Each row below holds a small network's activations on one input, seen along a few directions.
Each table varies a few parts of the input and shows all the possible inputs, shuffled.
A made-up example of a description, with smaller parts first: values(2) and (point or ring(11) or (ring(5) and line(6))).
Shared parts are said once, and a part with two or three values counts as separate values.
In the rows, zero is written as 128.

Other details of the inputs vary at random and push rows far along two fixed directions, the same in every table; ignore that.

A family of inputs:
row 1: [114 125 157 137 151 107 115 115 117 103 120 121 116]
row 2: [131 121 133 166 160 115 172  81 104 112 111 132 199]
row 3: [146 154 100 134 130 128  87 119 113 119 130  86  54]
row 4: [134 144  98 169 174  60  89  66 103  76 117  76 113]
row 5: [125 117 150 144 126 129 165  96 123 115 124 165 177]
row 6: [123 120 128 131 139 144 122 165 110 141 142 111  79]
row 7: [106 147 100 167 177 100 111  93 137  65 146 116 137]
row 8: [136 140 105 174 167  52  93  74  96  74 127  89 116]
row 9: [144 119 138 102 102 110  99 167 104 167 151  94  49]
row 10: [132 138 134  94  83 203 160 156 125 165 141 151 128]
row 11: [153 128 151 102  75 164 157 147 124 186 117 161 137]
row 12: [ 99 126 174  94 106 205 134 183 164 151 117 206 138]
row 13: [163 135 116 159 136  98 142  84  75 120 127  57 101]
row 14: [136 127 138 147 136 150 166 105 117 127 121 132 188]
row 15: [126 131 151  91  74 189 149 135 146 153 129 149 143]
row 16: [125 113 111 112 131  87 109 148 114 137 155  73  64]
row 17: [123 142 111 166 164  69  90  62 113  57 119  88 116]
row 18: [125 114 155 181 187 102 145 111 111 118  82 144 174]
row 19: [113  91 139 166 180  89 163 136 142 112 114 185 205]
row 20: [104 147 142  86  89 202 113 161 181 141 109 207 146]
row 21: [145 133  90 150 149  77  87  91 117 110 120  76  95]
row 22: [103 116 172 167 177 136 143 118 145  95  99 177 200]
row 23: [105 133 115 156 165  86 122  87 158  82 106 152 190]
row 24: [125 139 136 104 114 145  95 167  97 140 162  85  28]
row 25: [121 136 142  97  84 203 156 142 138 144 139 160 131]
row 26: [163 120 110 158 138  86 145  99  79 119 152  73 111]
row 27: [109 112 165 162 183 117 149 122 129 120  88 181 206]
row 28: [136 145  97  94 102 158  90 151 139 153 138 114  62]
row 29: [132 105 103 160 162 101 185  98 126 107 125 130 203]
row 30: [152 129 139 160 136 151 170 106 115 134 103 129 182]
row 31: [ 89 122 163  82 102 197 139 200 176 162 137 205 141]
row 32: [128 154 121  95  84 132  69 125 138 116 140  85  56]
row 33: [131 128 157  88  96 127 103 171 113 165 138 128  72]
row 34: [123 135  75 141 162 111 112 119 140  94 144 114 118]
row 35: [132 133 111 144 136 100 140  87 101  90 171  51 113]
row 36: [133 130 130 166 169 120 131  92 153 118  62 185 207]
row 37: [137 103 114 140 134 111 178 123 129 129 139 153 187]
row 38: [125 144 131  88  72 128  84 137 141 130 128 140  84]
row 39: [106 132 135 103  97 131 122 144 179 134 113 206 178]
row 40: [127 120 115  91 103 117 100 172 125 152 166  69  43]
row 41: [130 111 134 151 160  95 123 131 108 133 120 103 116]
row 42: [137 119 114  82  80 173 163 162 154 169 142 138 149]
row 43: [134 134 133 142 141 131 111 148  88 129 139  82  47]
row 44: [122 125 147  88  94 103  99 163 120 141 168 101  50]
row 45: [116 150 112 107 106 119  87 127 157 116 143 101 101]
row 46: [122 111 149 127 135 149 132 164 138 158 112 145 143]
row 47: [119 113 133 163 152  95 175  86 119  98 142 147 196]
row 48: [118 114 100 151 173 102 137 104 173 104  92 183 216]
row 49: [109 138 124 166 179 147 135 108 153  98  97 194 206]
row 50: [122 138 116 112 107 153 150 129 118 122 173 101 102]
row 51: [125 133 152  88  97 150  96 172 121 163 138 102  68]
row 52: [141 136 133 123 112 128 111 129 144 147  92 172 143]
row 53: [146 130  76 152 153 105 161 111  92  91 177  60 101]
row 54: [143 124 101 175 169  66 107  86 116  94 117 115 143]
row 55: [129 128 125 108 117 168 119 144 181 162  91 184 176]
row 56: [152 129 123 149 134  86 138  89  72 112 154  77 106]
row 57: [152 151 107 129 117 114  78 112 120 126 119  70  65]
row 58: [123 127 165  92  94 131 107 158 126 142 135 140  78]
row 59: [125 116 157 188 189 116 144 116 114 112  89 138 176]
row 60: [118 116 116  75  80 151 118 171 186 170 113 208 160]
row 61: [143 128 157 101  96 130 109 169 112 174 123 125  70]
row 62: [139 113 136 110 100 170 175 142 143 176 104 171 191]
row 63: [ 97 103 130 141 171 150 166 166 155 125 124 192 185]
row 64: [162 134 109 102  83 142 126 137 100 156 157  53  66]
row 65: [143 130 121 103  91 196 166 161 130 170 138 146 130]
row 66: [111 123 133 175 189  67 113  98 105  68 157  63 110]
row 67: [128 129 111 136 132  86 140  82  98  99 164  61 110]
row 68: [124 148 131  85  85 168  95 153 167 160 107 155 126]
row 69: [122 128 151  82  70 176 150 131 144 162 122 160 141]
row 70: [115 131 141  80  97 110  93 157 124 146 162  82  44]
row 71: [144 129 125 189 169 146 186  96 100 105 110 134 183]
row 72: [123 130 103  79  91 156 105 162 185 160 122 154 130]
Description of these inputs: values(3) and line(4) and line(6).
Changing only the line(6) part turns row 47 into row 26. The same change can be made to row 70. Which row results? -> row 41
Changing only the line(6) part turns row 20 into row 3. The same change can be made to row 58. Which row results? -> row 61
Change only the line(6) part in row 32. List by row number the other rows that result. -> row 45, row 55, row 57, row 68, row 72
Change only the line(4) part in row 69. List by row number the other rows that result. -> row 5, row 15, row 25
Change only the values(3) part in row 44. List by row number the other rows that result. -> row 39, row 47
Change only the line(6) part in row 35. List by row number the other rows that result. -> row 14, row 15, row 30, row 42, row 64
Change only the values(3) part in row 11. List by row number the other rows that result. -> row 52, row 61
